A small network was shown many inputs. Here are its activations along a few directions, one row for each input.
In each table, some parts of the input vary, and every possible input appears once, in random order.
A made-up example of a description, with smaller parts first: one of 8 places around a ring, together with either a single point or one of 11 places along a line or (one of 3 separate values, together with one of 6 places along a line).
Shared parts are said once, and a part with two or three values counts as separate values.
In the rows, 128 means zero.

Other details of the inputs shift rows strongly along three fixed directions, in all tables alike. That doesn't count.

Rows:
row 1: [105 113 105  99  85 149 103  96  45 110 140  86]
row 2: [124 166 123  19 163 137 156  75 116 122 135 131]
row 3: [ 93 122  83  87  85 155  99  98  80 127 150  75]
row 4: [144  81  99 155  72 149 126 176 130  95 146 145]
row 5: [132 167 171 120 179 125 151 119 142 130 105 148]
row 6: [129  74  89 140  68 140 129 173 156 110 148 136]
row 7: [138 162 176 121 173 119 152 111 138 132  97 148]
row 8: [ 82 155 154 188 154 108  88 119 156 171 108 117]
row 9: [138 173 122  32 148 143 160  79 104 150 138 138]
row 10: [187 131 130  80 134 121 165 148 192 119 128 196]
row 11: [156 108 135 181 130 110 139 158 154 123 128 154]
row 12: [ 94 153 160 204 170 104 108 133 127 155 117 107]
row 13: [197 122 117  91 144 124 181 146 185 136 133 186]
row 14: [ 83 158 167 199 162 112  97 128 135 143 108 119]
row 15: [102 118 100 101  89 151 100  98  48 108 152  90]
row 16: [164  62  99 158  81 130 124 163 127  96 134 133]
row 17: [ 84 157 174 200 152 117 116 139 125 158 106 109]
row 18: [151  70 111 153  67 147 130 173 127  98 130 136]
row 19: [101 142 171 202 165 102 112 130 124 158 101  98]
row 20: [150 112 125 160 125 105 125 167 178 144 131 147]
row 21: [152 162 133  41 176 142 167  91  87 120 132 121]
row 22: [151  72  77 145  81 136 120 165 161 113 145 123]
row 23: [139 163 173 125 169 111 150 103 135 131 100 156]
row 24: [184 131 122  86 135 130 177 140 199 115 122 188]
row 25: [ 93 115 129 181 111 125  79 124 107 116 127 107]
row 26: [ 96 122  90  81  85 146  87 107  72 130 156  83]
row 27: [ 87 146 119 105 154 120 116  97 106 148 138  83]
Description of these inputs: one of 3 separate values, together with either one of 4 places along a line or one of 5 places around a ring.
Changing only the choice among 3 separate values turns row 26 into row 10. The same change can be made to row 9. Which row results?
Answer: row 8
Which other rows does row 23 become when the place on the ring of 5 takes its other values? List them by row number.
Answer: row 5, row 7, row 14, row 25
Which other rows does row 24 become when the choice among 3 separate values takes its other values? List them by row number.
Answer: row 3, row 22

Rows:
row 28: [ 81 132 141 163 126 123  77 126 132 146 114  94]
row 29: [ 82 132 138 165 117 120  91 129 126 162 118  89]
row 30: [124 157 126  86 141 130 160 115 134 141 135 140]
row 31: [146  86  90 123  97 130 121 134 115 115 139 113]
row 32: [106 167 166 164 169 112 129 144 174 158 111 149]
row 33: [136 100 114 127  88 153 131 150 108 110 134 118]
row 34: [163 132 180 174 151 106 176 158 194 133  96 189]
row 35: [113 112  99 104 102 137  94 109 115 114 133 112]
row 36: [ 94 117 135 200 129 121 100 152 128 153 122  82]
row 37: [108 160 165 168 164 110 136 135 186 148 103 145]
row 38: [119 176 132  71 151 123 151  89 114 150 140 131]
row 39: [106 120  98 105  99 148 114 133 105 133 148 105]
row 40: [200 117 137  91 151 125 177 154 179 109 118 181]
row 41: [106 164 179 171 168 115 137 123 146 136  98 135]
row 42: [196 123 151  94 136 133 181 152 169 101 110 195]
row 43: [143 144 148 104 145 138 168 117 130 117 119 149]
row 44: [116 113 111 132  92 137 117 127  88 114 146 114]
row 45: [171  82  95 112  76 151 154 179 172 110 140 158]
row 46: [104 176 181 157 176 104 131  93 121 160  99 130]
row 47: [132 162 130  61 175 123 135  70  94 128 123 114]
row 48: [127 157 132  93 142 118 144  97 131 152 122 134]
row 49: [113 176 136  50 163 145 135  84 108 135 126 114]
row 50: [115 112  98  85 114 138 115  99  75 119 140  75]
row 51: [ 86 131 145 193 119 127 104 148 107 147 123 103]
row 52: [132 162 157  79 161 129 150  88 108 116 110 136]
row 53: [182  73  98 120 102 148 145 179 164  87 136 152]
row 54: [ 88 136 147 186 128 117  92 127 112 126 124 114]
row 55: [ 89 127 134 178 122 118  72 131 138 150 114 105]
row 56: [146  90  96 114 108 138 101 134 112 106 135 114]
row 57: [114 110 146 201 113 120  88 152 135 129 108 127]
row 58: [101 113 126 195 129 111  88 145 134 128 133 107]
row 59: [114 110 140 196 102 120 100 149 121 144 114 116]
row 60: [140  92 114 121  82 146 124 145 104 110 130 119]
row 61: [193 116 134  96 150 120 180 145 181 103 117 179]
row 62: [121 119 101  95  99 139 108 114 104 139 137 107]
row 63: [175  71  90 124 100 142 157 175 159  92 148 160]
row 64: [112 106 137 202 100 114 106 146 130 136 114 121]
row 65: [ 94 126 144 198 119 117  92 124 112 138 121 110]
row 66: [131 122 114 110 100 143 115 116  79 124 140 113]
row 67: [120 169 134  81 155 124 136  95 129 132 135 141]
row 68: [125 178 148  64 162 137 136  83  77 124 132 129]
row 69: [115 173 135  71 164 132 147  96 128 130 129 138]
row 70: [175 126 130  92 134 135 188 146 192 118 126 186]
row 71: [104 112  99 118  93 145 116 127 119 125 139  98]
row 72: [119 116  93  91 120 139 104  91  73 117 151  88]
row 73: [ 84 119 130 201 139 115  89 146 132 131 124  96]
row 74: [153 149 144 105 145 125 149 109 127 113 121 161]
row 75: [173  79 106 132  81 141 150 167 146  87 146 175]
row 76: [101 121  98  77  98 143 110  96  88 126 140  85]
row 77: [130 106  96 117  85 140 115 147 125 128 153 126]
row 78: [187  77  92 124  91 135 151 181 152 108 154 159]
row 79: [134  92  93 118 101 143 131 139 114 109 143 101]
row 80: [ 97 187 163 149 168  98 130  96 141 181 115 125]
row 81: [162 147 159 170 144 101 161 163 206 166 114 187]
row 82: [102 127 105  93 104 151 122 106  60 111 145  95]
row 83: [144 147 144  95 146 127 143 100 116 115 113 149]
row 84: [112 172 165 167 189  94 121 105 142 156 110 125]
row 85: [110 104 125 200 123 112 101 153 141 135 137 114]
row 86: [104 123  99  96 105 141 106 107 101 123 154 109]
row 87: [145 155 136 100 168 121 131 105 119 135 128 130]
row 88: [117 122  98  86 125 144  95 107  72 111 154  90]
row 89: [137 152 143  77 173 122 155  90 116 134 122 121]
row 90: [124 116  98 108 115 131 122 117  92 122 154 101]
row 91: [131  98 110 130  87 148 135 142 111 103 133 119]
row 92: [113 116 140 197 111 123  86 148 126 127 119 124]
row 93: [136 165 136  79 172 129 162 110 106 147 134 122]
row 94: [175  82 108 123  88 153 147 182 148  80 137 175]
row 95: [105 179 171 153 200 108 130 121 137 159 111 122]
row 96: [116 102 135 197 119 113 105 161 143 148 118 101]
row 97: [144 152 129  93 144 122 141 108 151 128 128 158]
row 98: [ 82 135 146 184 132 125  99 133 114 124 118 110]
row 99: [119 163 141  66 156 129 146  83 122 141 122 125]
row 100: [ 83 118 131 194 115 112  81 129 143 153 118 105]
row 101: [121 119  90  92 114 135 110  94  71 124 151  84]
row 102: [113 129 110  91 101 149 111 107  56 120 151  98]
row 103: [117  99 102 126 115 143 116 127 108 112 140  92]
row 104: [208 124 126 100 142 120 187 152 169 130 133 185]
row 105: [150 138 166 164 153 102 157 157 220 138  98 184]
row 106: [ 93 190 170 143 180 107 114 108 142 168 117 130]
row 107: [131 100  94 121  89 138 110 129 132 118 146 130]
row 108: [154  86  96 126  98 133 119 146 118 123 138 117]
row 109: [131 149 130  93 146 132 159 121 148 133 133 153]
row 110: [130 163 155  88 159 142 147 106 108 121 115 132]
row 111: [110 104 145 205 101 116 113 156 140 132 110 119]
row 112: [126 161 171 180 152 101 145 126 144 156 109 149]
row 113: [137 147 141  97 146 137 165 117 116 117 129 152]
row 114: [147  89 120 201 113 114 145 193 182 127 130 150]
row 115: [145  83  92 122 103 134 115 130 117 109 139 117]
row 116: [130 151 138  99 170 128 146 106 127 122 121 120]
row 117: [176  84  93 117  82 142 126 167 170 101 142 171]
Changing only one part turns row 61 into row 52. The same change can be made to row 89. Which row results?
Answer: row 34
Changing only one part turns row 39 into row 51. The same change can be made to row 106. Which row results?
Answer: row 68
Changing only one part turns row 113 into row 63. The same change can be made to row 82. Which row results?
Answer: row 114
What is each input in this table made of?
Answer: one of 3 separate values, together with one of 5 places along a line, together with one of 6 places around a ring
A walk changes only the place on the line of 5. It starts at row 33 and steps to row 91. List the rest of the walk in order.
Answer: row 43, row 41, row 110
Which other rows does row 80 become when the place on the ring of 6 takes its other values? List them by row number.
Answer: row 30, row 38, row 48, row 71, row 76
Which other rows does row 35 become when the choice among 3 separate values takes its other values? List them by row number.
Answer: row 47, row 83

Rows:
row 118: [ 81 178 160 147 157 114  85  98 124 165 104 111]
row 119: [112  99 105 158 108 120 116 154 139 143 137 115]
row 120: [125 100  99 136  81 132 130 153 143 112 142 124]
row 121: [152  82 112 149  96 128 116 138 121  96 125 130]
row 122: [151  86 113 151  86 128 128 142 113 109 131 130]
row 123: [130 105 108 157 108 122 105 156 143 150 143 105]
row 124: [159 133 128  70 121 135 171 124 155 124 140 175]
row 125: [108 146 107  95 130 145 130  91 102 141 140 102]
row 126: [122 140 118  93 141 133 112  87  71 108 141 110]
row 127: [139 149 147 127 179 102 158 133 177 152 113 157]
row 128: [144 160 178 147 165 122 173 149 153 142 107 161]
row 129: [161 135 119  71 134 128 172 127 163 104 131 161]
row 130: [153 146 179 146 170 113 165 133 159 134  91 157]
row 131: [ 90 139 161 231 138 111 103 162 135 149 121 122]
row 132: [121 144 118  95 130 134 123  91  63 120 146 111]
row 133: [124  89 108 130  89 137 107 143 151 107 140 137]
row 134: [112 145 121  88 144 146 113 101  74 106 142 108]
row 135: [173 129 140  86 145 145 172 143 142  98 120 165]
row 136: [111 154 116  75 112 143 107  94  88 141 132 114]
row 137: [139  90 126 155  91 139 130 153 118 114 119 121]
row 138: [115 104 105 164 112 136 106 138 152 124 130 116]
row 139: [ 93 167 149 147 178 104  94 105 129 175 122  83]
What is each input in this table made of?
Answer: one of 2 separate values, together with either one of 5 places around a ring or one of 6 places along a line
Which other rows does row 130 become when the choice among 2 separate values takes its other values? List them by row number.
Answer: row 137
